These are the activations of a small neural network, seen along a few directions. Each row is one input.
Each table varies a few parts of the input and shows all the possible inputs, shuffled.
A made-up example of a description, with smaller parts first: one of 6 places along a line, together with either a single point or one of 9 places around a ring or (one of 2 separate values, together with one of 5 places around a ring).
Shared parts are said once, and a part with two or three values counts as separate values.

Other details of the inputs shift rows strongly along three fixed directions, in all tables alike. That doesn't count.

Rows:
row 1: [  2  31   4  20 -34   4   0  -4   0   5  -3]
row 2: [  7  24   8  20 -33   3   2  -7  -3   3  -6]
row 3: [  8 -20  24  -4 -15  10  -2   7  -4  15  31]
row 4: [-14  -9   1 -18  17 -16  -1  29 -23  -8  -4]
row 5: [  6  10 -23  20  11   4 -19 -40  36   8 -11]
row 6: [  3  29 -16   9   8  -7   9  19 -26 -28 -42]
row 7: [-21 -29 -30 -21  49 -21 -11  -6   9   1 -21]
row 8: [ -5 -20  21  -6 -28   3  13   5   0  15  25]
row 9: [ 13  31  -2  16 -29   9   7   0   0 -14   7]
row 10: [ 21  29  14  17 -20   7   0  -4   1  -3  -2]
row 11: [ 15  31  15  16 -19  11   5  -7  -1 -10   2]
row 12: [ -1 -10  21 -15 -20  -4   1   8   0  16  34]
row 13: [ -9  32 -16   9   4 -10   3  22 -25 -13 -46]
row 14: [ 16  36   9  17 -21   7  -2   0   4  -1   0]
row 15: [ -1 -19  18  -9 -25   5  17   6   1   7  29]
row 16: [  5 -21  14  -8 -23   7  16   7  -1   1  35]
row 17: [ -3 -36  -2 -10  18   3   0 -31  35  14  17]
row 18: [ -4  36 -11   9  17   2   3  18 -25 -22 -37]
row 19: [  4  33  -7   7  12 -17  -7  16 -28 -24 -39]
row 20: [ -8 -13  -4 -16  23   3  -5  32 -30  -5  -5]
row 21: [-14 -33 -18 -15  38  -3  -3 -20  30  10   0]
row 22: [  7   9 -17  12   8  -8 -16 -46  32  -4 -11]
row 23: [-17 -35 -31 -13  54  -7 -15  -3   7   7 -22]
row 24: [  0  11 -29  14   3   3  -2 -39  37  -7  -9]
row 25: [ 14  30  14  14 -24  -3  -6  -7  -3 -13   5]
row 26: [ -3 -18   1 -13  22   0  -4  30 -32  -3 -10]
row 27: [ 12   5 -17  19  11   1 -13 -43  36   5 -14]
row 28: [ -8 -12  10 -15   0  -9  -2  13  -6   4  17]
row 29: [  2  32   4  16 -32   5   7  -3   3  -3  -2]
row 30: [ -3 -16   3 -11  20  -7   0  32 -28   4 -15]
row 31: [  3 -15  18  -6 -15  15  -5   9  -3  14  36]
row 32: [-10 -21   8 -11  -7  -3  14  10  -6   5   5]
row 33: [ -6 -12   4 -19  15 -18   1  26 -27  -1 -11]
row 34: [  3 -14  21  -7 -16   6   3  12   3  20  31]
row 35: [  8 -19  21  -7 -14  16  -3   5  -8   7  35]
row 36: [  2  15 -19  14  13   7  -7 -41  36  -4  -9]
row 37: [ -8 -38  -4  -7  19   9   3 -35  32   9  19]
row 38: [-17 -14  -7 -18  11  -8  15  32 -21  -4 -10]
Each input here is: one of 2 separate values, together with either one of 4 places along a line or one of 6 places along a line or one of 9 places along a line.
- The inputs of row 32 and row 29 match in every part but the choice among 2 separate values. If row 3 is changed in the same way as row 32 into row 29, which row does it become? => row 23
- Which other rows does row 14 become when the choice among 2 separate values takes its other values? List them by row number. => row 10
- Which other rows does row 15 become when the place on the line of 6 takes its other values? List them by row number. => row 2, row 6, row 8, row 16, row 32
- Which other rows does row 4 become when the place on the line of 4 takes its other values? List them by row number. => row 7, row 12, row 28

Rows:
row 39: [  9  -7 -24   8  11  24 -16 -43  27  -5  16]
row 40: [  5  -2   8  -3 -34  11  24  11  11  -2  46]
row 41: [  8 -14  21   6 -21  20 -10  11   4  30  36]
row 42: [ 15  21  28  -6  -6  -3 -15  22 -14   3  19]
row 43: [ -5 -33   5 -13  20   8 -22 -26  42  25  46]
row 44: [ 12  18  12  -6  11 -21 -12  37 -41   1 -40]
row 45: [ -5 -42  -1 -41  51 -24 -17  13  -5   6  -1]
row 46: [ 19   1   1  23  15  -1   6 -28  10 -13 -36]
row 47: [-19 -44  -7 -22  47  -9 -14  24  -6  28  -9]
row 48: [  6  49  -8  16 -34   5  13  14  -8 -35 -11]
row 49: [  9 -13  25 -17 -36 -16  10  -7   5  -1  48]
row 50: [ 15  -6  -5  19  10   8   2 -35  13  -6 -23]
row 51: [-14  34 -23   2  24   1   6 -11  11 -18 -32]
row 52: [ 16  -2  21  -3 -15  24   8   3 -17  -9  31]
row 53: [ -3 -14  22 -19  16 -14  -7  51 -38  20 -10]
row 54: [-41 -41 -21 -39  38  -7  18  17   3  -6  -7]
row 55: [ 18 -18  36  -5 -16  18  14  -8   1  -8  40]
row 56: [ -3  36  14  16 -31  12  17  -2   4  10  -7]
row 57: [ -2  13 -37  19   6  -4  12  -3   8  -7 -41]
row 58: [  7  42   5  24 -27   9  19   8  -3   5 -10]
row 59: [ -2 -43  -8   0   4  21 -15 -20  26  29  27]
row 60: [ 29  47  21  22   2  -1  11  13 -32 -46 -33]
row 61: [-21 -25   0 -17  -9  -7  27  53 -31  -2 -14]
row 62: [  0  20 -22   4   3 -23 -12 -26  14 -19 -14]
row 63: [ 12  -2 -18  18   8  16  -4 -36  10   1 -17]
row 64: [ -2  11 -18  10  -6 -22  -7 -23  10   1 -29]
row 65: [  8  18 -30  16  21  18 -26 -20  13 -14  -9]
row 66: [-32 -14 -30 -12  27  -8  13  10  -3  -1 -49]
row 67: [  6  -7  -9   5 -13 -22   0 -39  24   6 -10]
row 68: [-15  20  16   8 -25 -13  -3  26 -33   5  -9]
row 69: [ -5  -6  26 -14 -32  -9  -1  -4   6   6  50]
row 70: [-17  -4   4 -24  19  -3  28  53 -30  -5   6]
row 71: [-17   1 -12   4   2 -10 -21 -42  33   1  18]
row 72: [ 19  18   2  23 -28  27  -6  -7  -9   3   4]
row 73: [ -4 -11 -15  -4  33   9 -21   4   6   2   7]
row 74: [ -6   0  23  -1 -36 -13   2   8 -11  14  17]
- The inputs of row 40 and row 57 match in every part but one. If row 55 is changed in the same way as row 40 into row 57, which row does it become? => row 50
- What do these inputs look like to the network? => one of 2 separate values, together with either one of 4 places along a line or one of 5 places around a ring or one of 9 places along a line
- Which other rows does row 69 become when the choice among 2 separate values takes its other values? List them by row number. => row 74
- A walk changes only the place on the line of 4. It starts at row 49 and steps to row 62. List the rest of the walk in order. => row 69, row 71

Rows:
row 75: [ 14  37  11   9  -8  -2 -11  12 -21 -13  -8]
row 76: [  5  29 -18   9  19  -2 -19 -15   6 -11 -20]
row 77: [ -7  -8  11 -17   5   1  -5  26 -14   6  20]
row 78: [ 17  35  14  11 -11  -7 -11  10 -22 -12 -13]
row 79: [ 12  30   0  16 -18  11   0   9 -21 -20  -9]
row 80: [ 19  -4  31   5 -43  23   7 -12  11   3  57]
row 81: [ -1 -14  -5  12  -8  19   7 -55  57  20  17]
row 82: [ -6 -34  16 -18   6  -8  -1  24 -16  23   9]
row 83: [-20  -8 -22  -9  21 -25   6 -16  14 -10 -23]
row 84: [ 20   1   2  14  -8  18  -3 -48  40  -5  28]
row 85: [  8  22   9  14 -23  13  11  24 -25  -4  -8]
row 86: [-23 -19 -11 -18  12 -21  14   4   2  -3  -9]
row 87: [ -6 -35   1 -17  26 -15 -11  -2   1  10  -1]
row 88: [-24 -42   5 -31  -3 -15  22  20  -4   9  20]
row 89: [ -3  20  -4   5  -1   3  -7  21 -12   1  -6]
row 90: [ 21  36   4  14   5   9   5   4 -12 -27 -16]
row 91: [  3   6 -27  12  32 -15 -22 -25  11  -3 -44]
row 92: [-10   7  -7  -5 -15 -11  18  18 -11  -9 -11]
row 93: [  8  17   9  12 -28  15 -11 -23  28  12  37]
row 94: [ -2 -20  13  -9  -1  -4   0  24 -19  21   2]
row 95: [-15 -19 -36   4  40   3   1 -19  22   4 -37]
row 96: [-10 -37   4 -14   0   9  11  20 -15   8  16]
- What do these inputs look like to the network? => either one of 4 places along a line or one of 8 places along a line or one of 10 places along a line
- A walk changes only the place on the line of 8. It starts at row 81 and steps to row 95. List the rest of the walk in order. => row 85, row 96, row 79, row 80, row 84, row 90
